A small network was shown many inputs. Here are its activations along a few directions, one row for each input.
In each table, some parts of the input vary, and every possible input appears once, in random order.
A made-up example of a description, with smaller parts first: one of 2 separate values, together with either a single point or one of 11 places around a ring or (one of 4 places along a line, together with one of 8 places around a ring).
Shared parts are said once, and a part with two or three values counts as separate values.

Other details of the inputs vary at random and push rows far along two fixed directions, the same in every table; ignore that.

Rows:
r1: [ -8 -16  26 -36 -36  -9 -11 -22  34 -10 -10  10]
r2: [-10  -4  14 -50 -29  -6   3 -24   3 -23 -16  25]
r3: [-40 -10  -8  25  12  24  39  21   7   7  -9  39]
r4: [ 18   6 -17  40  19  15  10  27 -26   2  19  -3]
r5: [-31 -16  53 -21  -6  12 -11 -13  23 -11  18   9]
r6: [ -2   5  26 -37 -13  12  -9  -7 -17 -32  -9  20]
r7: [  3  13 -14  37  41  -5  -5  13 -13  34  14 -24]
r8: [  2  -9   8 -35 -21  -9 -25 -36  16 -10  -4  12]
r9: [ -9 -16  29 -37  -7 -33  -3 -42   7   9 -30  -4]
r10: [-25 -26 -29  37   8  -8  19  -2  23  14  -2  -4]
r11: [ 16  10  40 -41   6 -10 -10  -9 -37 -14 -18 -12]
r12: [ 98  52   0 -40   6 -20 -59 -16 -53 -10  23 -53]
r13: [-13  -2  45 -38 -28  12   5   6   1 -32 -15  18]
r14: [ 21  14 -30  29  -1   8  11  32 -33  -6  -4  -8]
r15: [-25 -24  22 -29  -1  -2 -18 -39  30 -14   5  11]
r16: [ 68  44 -23  33  48   8 -25  32 -48  19  31 -38]
r17: [-25  -1 -18  32  18  17   2  10  11  15  18  12]
r18: [15 19 -8 31  9 29  7 41 -1  3 21  3]
r19: [ 47  13   5 -35 -23 -14 -25 -19 -30 -27  12 -17]
r20: [-10   7 -31   9 -29   1  35  30  21   6 -20  15]
r21: [-41 -21 -15  25  26 -21  31  -6  27  34 -26  -6]
r22: [  3   1 -21  47  21   7  -6  13 -11  14  30 -16]
r23: [-13 -19 -37  29 -16 -15  22  -2  15  18 -20   4]
r24: [-40 -21 -18  26  -4   5  24  12  53  16  -7   8]
Each input here is: one of 4 places along a line, together with one of 6 places around a ring.
Question: Start at r5 and move only the place on the line of 4, one step at a time. The first step leads to r17. Which rows follow, in order?
Answer: r22, r7
Question: Change only the place on the ring of 6 in r23. List by row number the other rows that result.
Answer: r4, r10, r14, r19, r22

Rows:
r25: [ 66  16  29 -36  -5   0 -64 -26 -19 -28  56 -24]
r26: [-38 -39  74 -51 -15  -1   1 -31  14 -38  -3  18]
r27: [-58 -35 -32  35 -14  -6  49  13  42  16 -27  20]
r28: [-38   7 -30   3 -33  -4  77  42   7  10 -69  37]
r29: [ 66  11  24 -34   1 -19 -69 -39 -24 -24  32 -43]
r30: [-59 -31 -11  42   3  -8  57  17  15  29 -31  20]
r31: [-45 -33  67 -54 -20  -1  -7 -38   8 -30  -1  29]
r32: [ 59  44 -73  32 -19   8  15  46 -47  -4  -8  -9]
r33: [ 39  43 -58  44  25  10 -12  31  -2  32  23 -16]
r34: [-38 -40  75 -46 -10  -3   6 -42   3 -36  -6  15]
r35: [ 33  28 -58  54  25  24 -15  41 -13   5  30 -16]
r36: [ 54  28  36 -41  13  -2 -68 -24 -36 -14  37 -33]
r37: [-63 -30 -15  39 -10   3  53  26  28  19 -18  26]
r38: [-51 -24 -16  31  -6   5  56  21  43  30 -23  31]
r39: [-36 -39  54 -56 -11 -22  -9 -59   9 -23 -23  17]
r40: [-13 -18  55 -79 -44 -20  23 -28 -26 -42 -51  32]
r41: [ 61  31  46 -38  12   3 -63 -14 -18 -27  38 -40]
r42: [-39 -27  73 -58  -8   9  -5 -32  18 -32 -12  27]
r43: [-58 -23 -33  28  -7   4  42  12  46  23 -37  28]
r44: [ 82  38  15 -63 -40   1 -47  -4 -51 -54  14 -12]
r45: [ 61  22  43 -39  18  -1 -59 -18 -31 -23  35 -43]
r46: [-57 -20 -24  29  -5 -12  51  15  47  30 -39  12]
r47: [-62 -15  -6  33  -1  -3  55  27  34  33 -30  18]
r48: [-38 -34  59 -59 -17  -4  -3 -46  14 -28   1  36]
r49: [ 38  27 -65  55  21  13  -9  19 -19  20  32 -12]
r50: [-15 -10  57 -88 -43 -18  24 -23 -20 -34 -53  27]
r51: [-35  -1 -33   6 -41   7  74  44  10   5 -65  44]
r52: [ 42  26 -63  47  19  -7 -12  27  -3  32  11 -42]
r53: [ 45  27 -63  51   6   8 -18  32  12  23  18 -32]
r54: [-42 -34  71 -51  -7 -13  -4 -46  -5 -20 -14  23]
r55: [ 41  26 -62  53  29   4 -10  21 -21  27  22 -14]
r56: [ 37  30 -70  43  25  -1 -17  23  -7  30   9 -32]
r57: [ 59  24  42 -38   7  -7 -63 -20 -32 -13  39 -43]
r58: [ 34  34 -52  47  39  14  -9  38 -20  23  15 -27]
r59: [ 64  23  43 -35   5  13 -66 -12 -16 -32  42 -34]
r60: [-45 -34  67 -49 -15  -4  -3 -48  -3 -28  -4  26]
r61: [-62 -28 -17  37  20   3  55  16  12  17 -36  29]
r62: [-45 -18  75 -59 -11  -7  -6 -36  14 -16 -13  21]
r63: [-61 -15 -30  25   1  -6  45  10  43  29 -41  22]
r64: [ 58  16  37 -26  -3   0 -63 -28 -36 -28  50 -35]
r65: [ 43  22 -58  58  15   7  -4  23 -15  21  34 -22]
r66: [ 63  14  41 -29  16  -3 -61 -24 -37 -31  37 -38]
r67: [ 56  35  39 -41  18   8 -68 -18 -22 -28  36 -30]
r68: [ 36  24 -76  50  10   8 -23  25   0  13  24 -21]
r69: [ 44  30 -53  47  25   0  -3  31 -11  37  22 -29]
r70: [-52 -32 -18  37   5 -11  61   9  21  31 -29  27]
r71: [-36 -28  65 -66  -3 -13   2 -49   8 -10 -13  25]
r72: [ 35  36 -52  52  16  22 -19  41  -6  24  26 -17]
r73: [-54 -16 -14  29   1  -5  59  19  40  35 -28  25]
r74: [-56 -20 -23  28   0  11  51  17  38  28 -25  41]
r75: [-59 -22  -9  36  -9   8  52  29  36  28 -26  24]
r76: [ 33  26 -57  59  30  21 -10  30 -24   7  27 -20]
r77: [-40 -39  51 -54 -19 -13  -8 -62  11 -31 -13  19]
r78: [ 41  18 -68  59   9   0 -12  19  -7  16  23 -34]
Question: Changing only one part turns r72 into r60. The same change can be made to r74. Which row results?
Answer: r49
Question: What is each input in this table made of?
Answer: one of 6 places around a ring, together with either a single point or (one of 2 separate values, together with one of 4 places along a line)
Question: Change only the choice among 2 separate values in r39. List by row number the other rows that result.
Answer: r29
Question: Which other rows agree with r52 in the place on the ring of 6? List them by row number.
Answer: r36, r45, r50, r56, r57, r58, r69, r71
Question: Change only the place on the ring of 6 in r73. List by row number the other rows that result.
Answer: r25, r38, r65, r69, r70

Rows:
r79: [ 67  66 -51  36  15  31 -14  68 -36  12  15 -19]
r80: [ 27  26 -54  73  51  18 -41  19  -1  35  62 -32]
r81: [ 46  20  36 -60 -29  11 -48 -18 -21 -47  30   4]
r82: [-24 -36  53 -46 -33 -32   6 -41  13 -14 -26   0]
r83: [ 47  20 -66  71  49  11 -46   7   8  32  57 -37]
r84: [-54 -21 -50  66  36   6  13   3  42  41   6   5]
r85: [-25 -33  26 -37 -37  -5   7 -33  15 -35 -14  22]
r86: [ 26  40 -30  31  23  14  20  49 -35  14  -8  -9]
r87: [-45 -23 -34  71  38  12  27  12  35  44  19  13]
r88: [ 62  45 -87  40  -7  18 -21  41 -10   0  19 -13]
r89: [ 11   2  74 -28  37  14 -71 -32  -3 -17  58 -28]
r90: [ 57  14  59 -33   0   4 -55 -15 -47 -40  38 -32]
r91: [-19 -15  44 -66 -48 -15   5 -22  32 -24 -29  18]
r92: [-23 -13  26 -53 -13 -16  14 -36 -10 -20 -39  26]
r93: [  4  10 -40  53  35  -6 -24   8  34  47  27 -39]
r94: [-58 -28 -33  28  -5 -28  79  19  22  40 -64  12]
r95: [ 51   7  35 -22  24 -14 -77 -44  18   5  55 -49]
r96: [-69 -39 -28  51 -10  -4  73  19  10  21 -34  36]
r97: [ 69  61 -72  34   5  22 -18  49 -36  14  18 -10]
r98: [-40 -22  41 -73 -35  -6  14 -36  11 -27 -47  48]
r99: [ 73  41  27 -71 -25 -11 -60 -20 -18 -20   4 -26]
r100: [-35 -36  55 -48 -39   0  13 -32   7 -39  -6  31]
r101: [-65 -12 -17  32 -16  24  77  58  28   8 -40  46]
r102: [-68 -50  95 -29  24   6   3 -38  36  -8  11  20]
r103: [ 56   1  27 -40 -13 -13 -63 -46 -35 -40  28 -25]
r104: [-21 -30  48 -53 -46 -20   8 -32  28 -24 -22   5]
r105: [-27  -4 -30  56  -6  23  54  56  10   8 -11  12]
r106: [ 75  60 -71  32  12 -11 -13  36 -27  30  -1 -44]
r107: [-26  -9  40 -50 -11  -9  21 -25 -19 -17 -28  31]
r108: [-67 -31 -29  37   4  -8  82  21  -1  26 -46  35]
r109: [ 60  24  47 -36  17   1 -42  -5 -57 -29  27 -34]
r110: [-64 -35 -43  34   2 -15  75  10   8  23 -57  30]
Question: What is each input in this table made of?
Answer: one of 4 places along a line, together with either one of 2 separate values or one of 6 places around a ring
Question: Changing only the place on the line of 4 turns r85 into r104. The same change can be made to r110. Which row results?
Answer: r94
Question: Which other rows agree with r86 in the place on the line of 4? List them by row number.
Answer: r79, r89, r90, r101, r102, r105, r109
